A small network was shown many inputs. Here are its activations along a few directions, one row for each input.
In each table, some parts of the input vary, and every possible input appears once, in random order.
A made-up example of a description, with smaller parts first: line(6) and (point or line(11) or (values(3) and ring(8))).
Shared parts are said once, and a part with two or three values counts as separate values.
In the rows, zero is written as 128.

Other details of the inputs shift rows strongly along three fixed directions, in all tables alike. That doesn't count.

Rows:
r1: [143 162 175 112 145 125 175 172  76 107 138 138 111  97]
r2: [147 156 113 109 168 131  91 140  56 139 133 150 177 131]
r3: [158  87  93  97 107 107  91  73 130 178  96 115 158 127]
r4: [ 91 163 168 157 107 137 203 169 178  87 171 131  93 144]
r5: [136 153 141 112 176 143 111 150  66 108 130 148 119 118]
r6: [160 118 127  83 153 124 100 136  49 146 112 144 171 103]
r7: [114  86 151 139  86 152 104 125 169 152 134 113 115 140]
r8: [136 152 131  92 171 131 148 153  70 115 134 157 157 112]
r9: [147 153 144 106 156 127 129 165  54 122 131 150 158 110]
r10: [116 167 173 160  76 114 224 160 176 102 166 115 105 135]
r11: [142 158 139 106 157 129 138 162  57 125 142 153 169 116]
r12: [142 136 118  96 188 134  90 134  58 118 110 157 142 118]
r13: [108 168 157 169  99 117 203 161 175  81 129 107  61 101]
r14: [ 99 132 120 175  94 132 119 143 189 117 127 112 114 135]
r15: [105 108  69 162 132 123  85 122 177 142 133 130 165 147]
r16: [161  45  80  69 108 103  94  32 146 184  68 109 131 113]
r17: [103 145 112 151 153 162  72 150 129 121 158 151 160 170]
r18: [106 163 134 171 123 132 152 130 172  93 158 124 106 164]
r19: [109 151 167 181 119 152 124 147 146 108 152 115  75 150]
r20: [105 101  78 109 154 143  60 134 126 130 112 152 190 121]
r21: [126 132  72 101 194 115 124 148  88 122 125 165 193 101]
r22: [212 136 147  83 115  69 180  82  39 161  78  95 112  65]
r23: [112 120 153 173 108 150 106 125 168 122 136 107  78 154]
r24: [134  37  62  77 119 123  58  33 169 174  78 115 144 140]
r25: [103  89 111 129 118 157  83 123 162 147 140 136 157 158]
r26: [ 95 166 142 193 104 118 207 190 185  96 172 127 120 125]
r27: [145 165 146 130 154 136 104 161  62 122 142 140 143 126]
r28: [144 136 152 154  89 111 175 105 153 133 123  96  83 125]
r29: [ 76  97  71 164 148 164  28 110 188 115 121 136 139 161]
r30: [205 122 157  65  97  76 192 106  45 172  88 106 142  58]
r31: [141 163 124 101 158 120 148 156  71 114 142 156 182 121]
r32: [113 104 122 142 118 155  62 117 149 153 137 123 136 160]
r33: [ 87 102  78 148 134 161  41 110 186 132 150 142 169 197]
r34: [105 134 127 169 108 138 129 113 189 111 146 114 100 164]
r35: [176 114 162 109  41  72 233  99 143 164 101  85 100  84]
r36: [153 191 142 141 149 108 178 144  77  98 139 132 119 116]
r37: [ 80 109 137 191  99 165  94 115 213 125 156 109  84 184]
r38: [ 96 140 105 153 140 154  79 139 157 117 157 145 156 178]
r39: [136  97 144 126  85 119 158  89 170 149 109  95  77 123]
r40: [155 184 164 142 149 112 161 154  67 100 129 127 101 110]
r41: [151  45 122  72  97 119 105  66 138 184  84 107 128 106]
r42: [ 98 147 147 159 125 151 151 146 167 101 153 128  86 151]
r43: [177 110 173 107  62  82 213  86 132 155  90  77  55  79]
r44: [133 160 120  86 172 118 158 146  81 103 138 160 169 119]
r45: [148 157 143 103 179 130 122 148  56 108 121 149 123 107]
r46: [133 171  85 151 184 105 135 146  93 102 135 146 159 113]
r47: [106  79 150 127 101 156 108 120 173 143 129 115  97 139]
r48: [155  74 107  91  82  88 157  46 174 160  81  93 105 115]
r49: [140 145 146  96 171 127 134 159  59 114 123 156 143 107]
r50: [ 85 121 124 126 165 175  85 152 134 119 158 161 151 160]
r51: [108 104  50 121 184 127  75 113 138 126 116 154 169 129]
r52: [184  51 126  97  55  91 109  52 144 203  65  78 110 102]
r53: [101 158 166 161  92 122 214 175 177  89 136 111  79  99]
r54: [ 93 138 150 147 117 149 163 155 174 106 161 137 105 147]
r55: [106 139 127 150 154 159  58 155 121 122 147 149 147 164]
Description of these inputs: ring(5) and (values(2) or line(9)).
- Changing only the ring(5) part turns r40 into r12. The same change can be made to r46. Which row results? => r51
- Changing only the ring(5) part turns r4 into r38. The same change can be made to r54. Which row results? => r3
- Which other rows does r13 become when the values(2) part takes its other values? List them by row number. => r51
- Start at r14 and move only the ring(5) part, one step at a time. The first step leads to r20. Which rows follow, in order? => r53, r13, r29
- Which other rows does r50 become when the ring(5) part takes its other values? List them by row number. => r2, r11, r37, r39

Rows:
r56: [203 149 155  98  75  62 213  84  87 150  84  86  98  79]
r57: [141 150 131 131 134 127 121 119 113 121 131 128 130 138]
r58: [131 138 139 122 123 133 123 146 116 127 134 135 145 123]
r59: [129 140 104 129 142  99 138 153 138 115 121 143 140 123]
r60: [124 124 139 109 143 133 136 135 118 118 137 139 131 126]
r61: [134 128 137 122 132 129 134 134 110 132 148 134 142 138]
r62: [ 69 142 159 186 110 171 113 179 192  98 182 136 113 172]
r63: [130 135 134 128 130 134 130 148 111 144 133 132 138 123]
r64: [133 129 127 129 153 130 132 124 112 120 129 135 112 126]
r65: [118 146  94 133 144 114 146 134 132 119 137 128 142  98]
r66: [120 139 134 100 133 138 134 135 120 115 127 138 131 129]
r67: [145 143 171 175  68 104 202 132 159 135 126  88  61 109]
r68: [131 135 127 128 152 130 134 123 110 125 124 135 109 125]
r69: [108  84  81 115 160 159  17 100 139 138 107 143 161 148]
r70: [105  89  74  98 162 162  25  88 139 131 107 145 155 162]
r71: [137 144 126 143 138 128 121 136 108 137 124 126 124 123]
r72: [113 133 112 134 134 123 154 139 127 110 116 138 159 114]
r73: [134 133 135 125 133 132 137 133 110 143 143 136 136 137]
r74: [130 135 127 139 144 129 124 137 110 129 122 131 116 116]
r75: [130 140 126 137 144 130 124 137 110 131 118 127 116 117]
r76: [131 139 126 125 153 132 133 124 112 128 121 131 110 126]
r77: [135 150 129 135 126 127 116 133 113 119 121 127 129 124]
r78: [124 130 133 122 137 136 132 149 113 139 127 134 130 117]
r79: [126 123 139 118 134 130 128 148 117 122 133 132 138 117]
r80: [139 147 104 129 139  97 142 136 136 123 133 141 147 145]
r81: [124 119 137 112 144 132 139 136 115 122 139 141 128 126]
r82: [123 135 135 102 134 138 133 134 120 117 129 141 130 127]
r83: [129 138 133 132 141 126 118 135 113 114 121 128 123 117]
r84: [111  92 123 132  94 138 108  85 191 134 110 108  90 146]
r85: [123 123 132 114 146 138 138 136 116 134 135 142 125 127]
r86: [143 138 128 140 142 126 128 123 106 129 138 129 126 137]
r87: [134 129 136 127 133 132 137 135 112 136 148 135 137 138]
r88: [130 147 134 111 121 135 128 133 115 125 136 133 145 142]
r89: [131 132 185 135  72 110 218 131 171 119 133  97  69 112]
r90: [129 139 103 118 151 102 145 139 141 111 124 148 134 133]
r91: [138 135 129 147 138 125 122 137 107 129 131 129 125 123]
r92: [130 141 131 120 146 131 125 121 118 111 121 133 117 127]
r93: [137 145 133 133 136 124 121 119 112 120 135 128 131 140]
r94: [138 131 174 155  81 103 212 120 164 116 128  93  51 112]
r95: [116  85 129 137  85 141 119  98 187 169 130 107 111 157]
r96: [ 81 155 144 196 128 170 117 154 183 109 175 128  93 185]
r97: [118  84 136 130  81 135 115  95 188 153 132 106 119 155]
r98: [125 132 139 115 131 135 125 148 119 122 128 135 138 117]
r99: [ 58 152 111 183 139 162 139 154 213  86 186 136 106 158]
r100: [122 141 112 135 133 123 156 125 126 116 129 137 167 137]
r101: [106  86  83  99 139 162  23 110 136 150 116 146 184 155]
r102: [140 141 132 135 139 124 123 122 111 119 136 124 131 140]
r103: [125 133 139 105 139 137 135 134 121 118 132 141 131 126]
r104: [131 125 137 129 130 130 127 148 111 131 141 134 143 124]
r105: [133 124 134 131 131 132 129 148 110 137 140 135 140 123]
r106: [126 120 135 125 137 132 133 149 112 132 134 137 131 116]
r107: [138 135 131 144 137 122 120 136 107 123 131 127 128 122]
r108: [166  77 110  61  91  99 118  77 115 173  67 106 145  88]
r109: [122  89 121 154  94 135 107  85 182 160 124 104  99 156]
r110: [135 132 140 120 131 129 133 134 114 127 146 130 144 139]
r111: [129 137 133 120 149 128 126 121 115 111 124 132 117 126]
r112: [124 125 134 124 136 133 133 148 112 138 131 138 130 116]
r113: [123  85 127 155  88 130 101  99 187 144 119  97 106 141]
r114: [138 147 132 137 132 127 115 135 113 119 124 126 131 123]
r115: [116  75 134 139  80 135 107 110 189 153 127 105 120 140]
r116: [129 133 133 123 150 126 129 121 114 111 126 131 117 127]
r117: [134 129 127 140 145 128 124 138 110 123 125 130 118 116]
r118: [131 130 130 138 144 126 122 138 111 117 126 128 120 118]
r119: [129 133 133 134 142 124 120 135 113 114 123 126 123 118]
r120: [126 149 126 126 131 130 118 136 114 110 114 127 122 120]
r121: [134 152 125 132 125 129 113 134 112 116 119 125 131 127]
r122: [137 155 126 125 127 128 121 119 111 118 126 127 130 141]
r123: [112  92 122 143  86 136  99  98 190 138 106 103  97 137]
r124: [135 144 134 139 134 124 116 134 111 119 127 126 131 123]
r125: [126 153  94 134 142 115 147 120 132 125 150 127 150 122]
r126: [132 144 136 114 122 134 130 131 116 127 138 135 143 139]
r127: [121 138 113 141 128 121 152 138 124 116 121 136 166 120]
r128: [123 131 134 112 145 139 142 137 116 135 131 138 123 127]
r129: [106  83 131 127  77 140 108 109 193 147 114 110 111 135]
r130: [123 151  95 140 138 113 143 133 130 125 143 126 150 105]
r131: [133 141 140 117 127 133 130 132 116 128 141 135 144 139]
r132: [126 120 136 116 145 136 142 136 116 127 139 141 124 126]
r133: [141 138 131 137 140 122 127 122 106 124 137 127 127 137]
r134: [129 141 135 119 119 133 122 146 115 127 131 135 144 124]
r135: [130 129 134 131 129 132 129 146 110 143 136 137 138 122]
r136: [125 119 137 121 135 129 130 148 112 127 134 136 135 115]
r137: [136 145 105 136 136  96 137 151 135 121 126 141 147 129]
r138: [157  70  87  76 111  91 153  57 128 160  64 114 161  94]
r139: [166  65 116  68 100  95 118  75 115 177  73 106 145  86]
- What do these inputs look like to the network? => line(4) and (values(3) or (values(2) and line(9)))
- Changing only the line(4) part turns r59 into r80. The same change can be made to r75. Which row results? => r96
- Changing only the line(4) part turns r131 into r58. The same change can be made to r102. Which row results? => r113
- Which other rows does r103 become when the values(2) part takes its other values? List them by row number. => r92
- Which other rows does r84 become when the line(9) part takes its other values? List them by row number. => r64, r68, r70, r76, r92, r94, r111, r116
- Which other rows does r125 become when the values(3) part takes its other values? List them by row number. => r80, r100
- Which other rows does r75 become when the values(2) part takes its other values? List them by row number. => r78
